Each row has a name. After each piece below comes the name of the row it's from, unless a question asks for something else. Each question is about the rows just above it. Places in a row count from 0.

[129 128 127 128 128 128 127 128 129 128 126 129 127 128 127 128 128 129
 130 127 127 128 129 130 135 143 157]  L
[129 127 129 128 128 128 128 128 128 128 128 128 128 128 128 128 127 128
 131 135 141 153 166 176 181 181 185]  J
[138 147 160 171 179 183 182 183 185 184 184 184 185 186 184 184 183 185
 185 184 184 185 183 185 184 183 184]  S
[128 128 127 128 128 128 128 128 128 127 127 128 127 128 128 129 129 128
 127 141 135 153 141 153 165 176 181]  R
[138 147 160 171 179 183 182 183 185 184 184 184 185 186 184 184 183 185
 185 184 184 185 183 185 184 183 184] is in which row? | S
[141 127 128 129] is which row, read backwards? | R
[129 127 129 128 128 128 128 128 128 128 128 128 128 128 128 128 127 128
 131 135 141 153 166 176 181 181 185] is in which row? | J
Where does [135 141 153] start? Give its row and place. | J, 19

[103 154  92 110  77] : B
[173 110 140 117 127] : W
[ 91 118 150  86 129] : Y
[145  79 148 142 146] : K
[159 149 176 100 118] : T
[118 150  91 132 122] : N
[154 110 103  92 120] : Q
Which row holds [150 118  91] read backwards? | Y
Which row holds this, read backwards? [ 92 103] | Q
Which row holds [118 100] read backwards? | T
Which row holds [154 103] read backwards? | B
Which row holds [118 100 176] read backwards? | T
[ 92 103 110 154] is which row, read backwards? | Q
Which row holds this, read backwards? [ 92 103 110] | Q

[145 134 127 136] = C
[104 114 125 119] = U
[188 156 123 140] = E
[137 127 127 131] = A
[137 128 127 131] = G
[126 119 131 118] = P
[144 127 129 122] = F
[153 145 127 129] = Z
[141 130 120 135] = M
[125 119] begins in row and place | U, 2
Which row holds [131 127 127] read backwards? | A
Row and place where [145 127 129] starts: | Z, 1

[125 143 173 139 127 106 152 112  65 118 108 104 105 148 120 166]  Nemu
[131 109 121 164 159 148 162 144 102 121 127  92 170 157 119 128]  bam
[171 178 149 106  98 136 122 118 121  96 103 161  89 121 117 134]  Pak
[106 140 154 102 117 168 107 119 138 101 157 131 177 123 179 130]  Ridi
[122 117 140 159 146  93 164 128  79 140 104  98 100 148  95 150]  sades
[123 158 142 135 118 169 131 129  72  94 158 106 151 159 150 153]  lut
[125 143 173 139 127 106 152 112  65 118 114 104 105 148 120 166]  zakil
[104 163 177 106  98 136 122 118 121 168 151 146 102 105 129 109]  Nediz
[102  90 105 152 146 113 123 135 104 165 177  86 146 144 147 141]  nozod
Where does [129 109] start? Give its row and place. | Nediz, 14
Which row holds this, read backwards? [177 165 104] | nozod

[163 100 130 127 115 100] : pake
[134 119 137 142 126 102] : Puve
[ 87 153 119 132 146 181] : vire
[110  98 107 168 134 161] : geb
[119 134 117 130 145 125] : vos
Where does [ 98 107] start? Give its row and place. | geb, 1
Row and place where [130 127 115 100] starts: | pake, 2
Where does [119 134] start? Give its row and place. | vos, 0
Which row holds [181 146] read backwards? | vire
[153 119] begins in row and place | vire, 1

[136 127 125 146 126 110 115  95 135 120 137 129 160 146 125 119 151 105
 106 124 136] -> mifa
[182 121 131 121 156 131 143 133  94 132 167 133 145 149 139 140 135 130
  93 106 130] -> Nire
[131 124 124 165 160 143 131 108 132 144 131 122 131 145 116 122 136 110
  99 130 143] -> miba
[115 144 160 131 101 130 108 136 141 107 129 156 150 125 144 148 133 132
 151 148 142] -> far
[106 136 117 135 120 131 131 147 150 138 113 104  99 130 112  99 134 132
 153 157 128] -> dutiv
[112 121 149 113 118 132 127 149 134 137 128 152 120 112 148 172 107 141
 139 130 124] -> Gevof
Which row holds this, read backwards? [130  99 104 113 138 150 147] | dutiv
find: [182 121 131 121 156 131 143 133  94 132 167 133 145 149 139 140 135 130
  93 106 130] | Nire
[112 121 149 113 118 132 127 149 134 137 128] begins in row and place | Gevof, 0

[133  88  70 121]  X
[100 131 124 130]  V
[ 95  70 130  88]  D
Which row holds [130  70] read backwards? | D
Row and place where [100 131 124] starts: | V, 0
Which row holds this, read backwards? [124 131] | V
Which row holds [ 88 130] read backwards? | D
[131 124] begins in row and place | V, 1
Which row holds this, read backwards? [ 88 133] | X

[142 148  81 152] = fovun
[148 184 141 176] = viri
[151 161 119 152] = rasab
Which row holds this, read backwards? [176 141 184] | viri
[184 141 176] begins in row and place | viri, 1
Where does [148  81 152] start? Give its row and place. | fovun, 1
Where does [ 81 152] start? Give its row and place. | fovun, 2

[164 123 164 161 127 129  92  86 159 156 134  98 162 126 163  96 128  95
 125  86 168 129 132 134 164 127 165]  fop
[174 124 169 165 163 103  85  90 164 164 128  94 122  90 167  90 118  94
 128  92 171 165 123 165 158 130 161]  rur
[174 118 167 124 127 102  84 116 159 151 170 100 154 120 168 130 127  97
 162  89 176 164 128 175 162 130 164]  vitaz
[164 123 164 161 127 129  92  86 159 156 134  98 162 163 128 161 123  94
 160 132 128 129 161  99 126 127 165]  raf
[131 125 158 117 164  95  95  83 160 142 167  97 123 120 167  99 131 133
 129 126 167 161 166 178 132 131 129]  Kup
[127  94 130 132 161  91  87 101 165 175 125  90 127 129 161  94 128 126
 132  99 161 128 160 123 163 129 165]  nozes
[174 118 167 124 127 102  84 116 159 151 170 100 154 120 168 130 121  97
 162  89 176 164 128 175 162 130 164]  veti
Which row holds [124 174] read backwards? | rur
[129 161  94 128 126 132  99 161 128 160 123 163] begins in row and place | nozes, 13
Which row holds [ 89 162  97 127 130 168 120] read backwards? | vitaz
Which row holds this, read backwards? [167 120 123  97 167] | Kup

[125 142 152 128 107 138 130 129 109 146 141 148 106 122 107 148 126 159
  95] : sufe
[132 145  99 140 133  90 138 109  86 107 157 106 117 151  93 112 154 121
 146] : migu
[154 131 147 102 145 194 143 119 123 153 100 157 113 123 124  95  92 137
 174] : gadim
[140 139 129 143 111 135 127 121 103 155 150 131 119 132 107 161 144 149
  84] : pimik
[135 122 115 130 124 121 147 102 145 194 143 119 123 155 113 147 167 111
 111] : korem
[139 148 130 129 113 123 139 123 104 142 154 132 114 139  97 141 146 140
 104] : Gilod
Where does [124 121 147 102 145 194 143 119 123 155] start? Give its row and place. | korem, 4
Where does [154 132] start? Give its row and place. | Gilod, 10

[141  73  96  89 131  84 115] : sapi
[ 73  96  89 130 126 117 122] : tibep
[150 153 124 147 123 137 124] : fuvar
Where does [ 89 131  84 115] start? Give its row and place. | sapi, 3
find: [ 73  96  89 130 126 117 122] | tibep
Row and place where [ 73  96  89 131] starts: | sapi, 1
Which row holds this, read backwards? [124 137 123 147 124 153] | fuvar

[100  99 139 117 122] : Dusid
[144  98 117 139 189] : Ret
[ 93  94  84 162 139] : Zenam
[170 185  84 162 139] : Lalom
Which row holds this, read backwards? [185 170] | Lalom
find: [170 185  84 162 139] | Lalom
Row and place where [117 139] starts: | Ret, 2
Which row holds this, read backwards? [122 117] | Dusid
Which row holds [162  84  94  93] read backwards? | Zenam
Which row holds [139 162  84  94] read backwards? | Zenam

